A small network was trained on invented records. Each row is its activation on one of them, seen along a few directions.
Each row is followed by the record's values for the fields Povu, Logi, Nezu, Gofo, Tubu.
A field that a record lacks is written absent.
The largest differences between rows may come from other fields.
In the rows, 500 means zero.
Strong random noise was added to every row along 2 fixed directions; ignore it. To show where, here is one row again and again, with new noise each time:
[474 517 484 599 483 464 536 476 464 349 498 553 468 394 489 524 526 496]
[484 524 498 609 450 345 583 499 381 296 539 594 480 329 517 461 469 538]
[508 488 580 482 482 533 574 440 492 502 511 463 394 345 522 522 509 571]
[463 518 461 612 502 522 503 468 507 356 472 543 472 439 468 561 562 460]

[305 502 498 680 543 477 530 671 531 180 479 676 569 525 411 599 472 522] => (Povu s4; Logi v3; Nezu y3; Gofo n2; Tubu m2)
[493 512 586 432 592 588 569 493 448 535 409 406 433 524 521 541 458 606] => (Povu s2; Logi v4; Nezu y1; Gofo n2; Tubu m2)
[643 509 416 484 498 486 430 466 587 471 563 546 556 436 473 317 526 485] => (Povu s2; Logi v1; Nezu y1; Gofo n1; Tubu m2)
[498 532 434 408 467 376 464 538 408 568 552 435 558 606 559 509 439 436] => (Povu s2; Logi v2; Nezu y1; Gofo n2; Tubu m1)
[523 536 522 446 498 338 585 489 319 377 482 505 507 562 620 506 384 485] => (Povu s2; Logi v2; Nezu y1; Gofo n2; Tubu m1)
[533 548 343 553 428 374 370 475 469 614 579 486 606 640 416 404 566 431] => (Povu s2; Logi v2; Nezu absent; Gofo n1; Tubu m2)
[476 453 558 462 574 511 480 461 650 455 403 544 485 507 576 519 644 468] => (Povu absent; Logi absent; Nezu absent; Gofo n1; Tubu m2)
[488 511 468 486 476 413 545 542 360 322 481 610 551 492 612 533 455 457] => (Povu s2; Logi v2; Nezu y1; Gofo n2; Tubu m1)
[354 523 518 662 521 582 496 485 513 280 459 630 558 458 431 520 507 476] => (Povu absent; Logi absent; Nezu absent; Gofo n1; Tubu m2)
[596 494 418 432 463 505 547 474 594 498 516 616 486 348 426 423 575 422] => (Povu absent; Logi absent; Nezu absent; Gofo n2; Tubu m1)
[613 525 444 504 524 477 350 498 480 403 565 452 514 490 374 495 530 465] => (Povu s1; Logi v2; Nezu y1; Gofo n2; Tubu m1)
[382 476 689 357 436 322 715 457 354 522 543 408 367 416 614 505 355 648] => (Povu absent; Logi absent; Nezu absent; Gofo n2; Tubu m1)
[433 436 750 293 500 596 689 489 496 592 464 431 357 284 659 528 451 621] => (Povu absent; Logi absent; Nezu absent; Gofo n2; Tubu m1)
[455 593 245 642 512 579 269 511 615 323 419 602 581 781 345 528 682 243] => (Povu s2; Logi v2; Nezu absent; Gofo n2; Tubu m2)
[429 489 416 579 477 571 418 547 546 401 495 514 506 645 534 491 507 453] => (Povu s2; Logi v1; Nezu y1; Gofo n2; Tubu m2)
[426 507 588 506 503 612 570 485 509 420 378 507 437 545 580 594 425 586] => (Povu s2; Logi v2; Nezu y1; Gofo n2; Tubu m2)
[478 624 356 561 559 524 443 535 439 467 565 523 592 640 436 579 506 382] => (Povu s2; Logi v2; Nezu y3; Gofo n2; Tubu m1)
[461 556 722 516 502 508 621 586 502 433 442 424 436 431 537 547 290 656] => (Povu s3; Logi v3; Nezu y1; Gofo n2; Tubu m2)
[421 392 503 271 565 531 626 501 663 676 489 556 498 661 644 562 645 487] => (Povu s2; Logi v4; Nezu y3; Gofo n1; Tubu m2)
[463 500 488 517 474 479 490 498 432 433 489 503 602 457 507 479 438 562] => (Povu s2; Logi v2; Nezu y1; Gofo n1; Tubu m2)
[511 569 550 491 518 448 569 480 385 531 487 391 459 550 563 561 475 506] => (Povu s2; Logi v2; Nezu absent; Gofo n2; Tubu m1)
[501 470 519 369 505 542 463 508 504 679 509 421 438 419 588 518 555 485] => (Povu absent; Logi absent; Nezu absent; Gofo n2; Tubu m1)
[492 470 422 715 493 418 481 611 329 228 462 535 527 430 432 493 378 485] => (Povu s4; Logi v3; Nezu y1; Gofo n2; Tubu m1)
[552 506 604 272 498 411 598 491 492 518 499 451 447 422 683 418 485 646] => (Povu s2; Logi v2; Nezu y1; Gofo n2; Tubu m2)
[621 475 529 340 466 500 568 358 502 730 511 383 469 493 582 452 494 634] => (Povu s2; Logi v2; Nezu y1; Gofo n1; Tubu m2)
[349 555 354 647 532 520 452 488 501 319 461 618 659 718 475 656 571 249] => (Povu s2; Logi v2; Nezu absent; Gofo n1; Tubu m1)
[370 472 571 323 611 701 518 467 766 597 374 521 437 453 589 609 637 490] => (Povu absent; Logi absent; Nezu absent; Gofo n2; Tubu m2)
[491 506 596 401 485 366 606 458 450 635 528 386 373 401 625 491 431 603] => (Povu absent; Logi absent; Nezu absent; Gofo n2; Tubu m1)
[577 584 315 818 515 682 288 528 558 321 469 451 497 699 355 571 595 274] => (Povu s3; Logi v1; Nezu absent; Gofo n2; Tubu m1)
[583 420 261 450 567 606 460 380 696 607 469 478 518 705 432 568 764 348] => (Povu s2; Logi v4; Nezu y3; Gofo n1; Tubu m1)
[506 450 538 463 467 418 589 483 564 450 455 609 528 374 580 411 580 520] => (Povu absent; Logi absent; Nezu absent; Gofo n1; Tubu m2)
[379 379 258 515 594 555 493 533 700 396 381 585 565 582 448 598 633 371] => (Povu s4; Logi v4; Nezu y1; Gofo n2; Tubu m1)
[413 569 500 554 514 528 532 554 540 412 445 612 522 361 478 479 503 524] => (Povu absent; Logi absent; Nezu absent; Gofo n2; Tubu m2)
[588 476 579 362 422 557 538 421 444 771 568 238 320 651 546 454 314 528] => (Povu s2; Logi v1; Nezu y1; Gofo n2; Tubu m1)
[524 531 362 612 543 564 366 448 542 526 550 503 515 626 490 519 521 324] => (Povu s2; Logi v1; Nezu absent; Gofo n1; Tubu m1)
[526 511 479 373 496 300 576 521 415 588 497 426 545 599 702 547 493 477] => (Povu s2; Logi v2; Nezu y1; Gofo n2; Tubu m1)
[465 518 326 449 498 396 466 520 614 493 509 615 547 459 478 510 586 360] => (Povu absent; Logi absent; Nezu absent; Gofo n2; Tubu m1)
[555 550 202 523 479 473 379 555 654 441 463 575 688 565 387 521 654 278] => (Povu s1; Logi v2; Nezu y1; Gofo n2; Tubu m1)
[437 546 465 444 556 484 475 537 597 432 490 587 534 399 500 433 568 466] => (Povu absent; Logi absent; Nezu absent; Gofo n2; Tubu m2)
[699 481 387 479 457 625 325 423 623 703 581 343 531 511 373 431 518 414] => (Povu s3; Logi v2; Nezu y1; Gofo n1; Tubu m1)
[493 495 626 516 560 764 466 542 553 406 394 635 421 298 474 554 574 522] => (Povu absent; Logi absent; Nezu absent; Gofo n2; Tubu m2)
[456 540 235 586 503 151 438 531 466 333 528 626 712 726 626 509 541 295] => (Povu s2; Logi v2; Nezu y1; Gofo n1; Tubu m1)
[539 547 488 694 495 524 379 517 380 452 520 505 570 650 396 605 355 380] => (Povu s3; Logi v2; Nezu y1; Gofo n1; Tubu m1)

Here are new rows. What are their fields?
[385 466 680 449 463 434 640 579 440 362 421 581 435 355 622 462 472 614] => (Povu absent; Logi absent; Nezu absent; Gofo n2; Tubu m2)
[614 515 596 595 567 800 368 483 665 609 445 378 480 493 401 603 504 524] => (Povu s3; Logi v3; Nezu y1; Gofo n1; Tubu m2)
[485 540 475 618 540 575 508 471 504 392 554 551 483 538 500 447 435 541] => (Povu s2; Logi v1; Nezu y3; Gofo n1; Tubu m2)
[546 511 377 273 521 499 503 402 659 702 513 496 473 606 575 540 618 392] => (Povu s2; Logi v2; Nezu absent; Gofo n2; Tubu m1)
[497 511 572 513 529 693 477 394 548 622 515 394 394 601 505 501 478 515] => (Povu s2; Logi v1; Nezu absent; Gofo n1; Tubu m2)
[438 496 532 450 621 705 419 479 711 680 371 425 526 618 507 619 648 355] => (Povu absent; Logi absent; Nezu absent; Gofo n1; Tubu m2)
[572 427 375 243 437 333 562 433 542 520 587 543 527 386 621 386 558 511] => (Povu s2; Logi v2; Nezu y1; Gofo n2; Tubu m1)
[555 561 453 536 485 572 340 458 380 531 476 437 490 630 374 540 423 492] => (Povu s2; Logi v2; Nezu y1; Gofo n2; Tubu m2)
[345 488 531 323 484 560 607 455 513 568 467 453 478 590 646 635 536 485] => (Povu s2; Logi v2; Nezu absent; Gofo n2; Tubu m1)
[491 548 321 651 576 765 351 458 643 499 427 580 608 536 284 548 646 315] => (Povu absent; Logi absent; Nezu absent; Gofo n1; Tubu m2)
[433 541 454 468 546 592 501 510 656 488 406 559 513 474 429 515 595 416] => (Povu absent; Logi absent; Nezu absent; Gofo n2; Tubu m2)
[611 503 353 608 435 389 380 459 521 553 491 531 539 588 396 410 613 390] => (Povu absent; Logi absent; Nezu absent; Gofo n1; Tubu m2)
[579 457 626 324 393 469 621 412 351 817 555 228 420 620 557 462 438 529] => (Povu s2; Logi v2; Nezu absent; Gofo n1; Tubu m1)
[495 534 477 550 446 515 459 524 596 451 556 550 595 505 432 447 563 449] => (Povu s3; Logi v2; Nezu absent; Gofo n1; Tubu m2)
[488 473 690 437 558 506 624 447 493 542 447 443 417 513 615 554 472 471] => (Povu absent; Logi absent; Nezu absent; Gofo n1; Tubu m1)
[602 546 433 491 428 378 499 525 451 494 626 615 511 173 432 349 458 530] => (Povu absent; Logi absent; Nezu absent; Gofo n2; Tubu m1)
[457 566 418 387 551 381 495 455 552 504 523 470 504 687 597 521 578 370] => (Povu s2; Logi v2; Nezu absent; Gofo n2; Tubu m1)
[441 474 357 404 409 213 633 495 445 415 537 537 557 640 673 484 532 447] => (Povu s2; Logi v2; Nezu y1; Gofo n2; Tubu m1)
[418 466 462 396 422 224 588 546 333 335 534 543 578 526 650 469 456 499] => (Povu s2; Logi v2; Nezu y1; Gofo n2; Tubu m1)
[433 452 616 706 496 647 478 609 434 381 491 481 501 483 396 549 464 536] => (Povu s4; Logi v3; Nezu absent; Gofo n1; Tubu m2)
[504 455 691 355 482 681 539 436 510 696 485 317 323 442 476 569 486 540] => (Povu absent; Logi absent; Nezu absent; Gofo n2; Tubu m1)
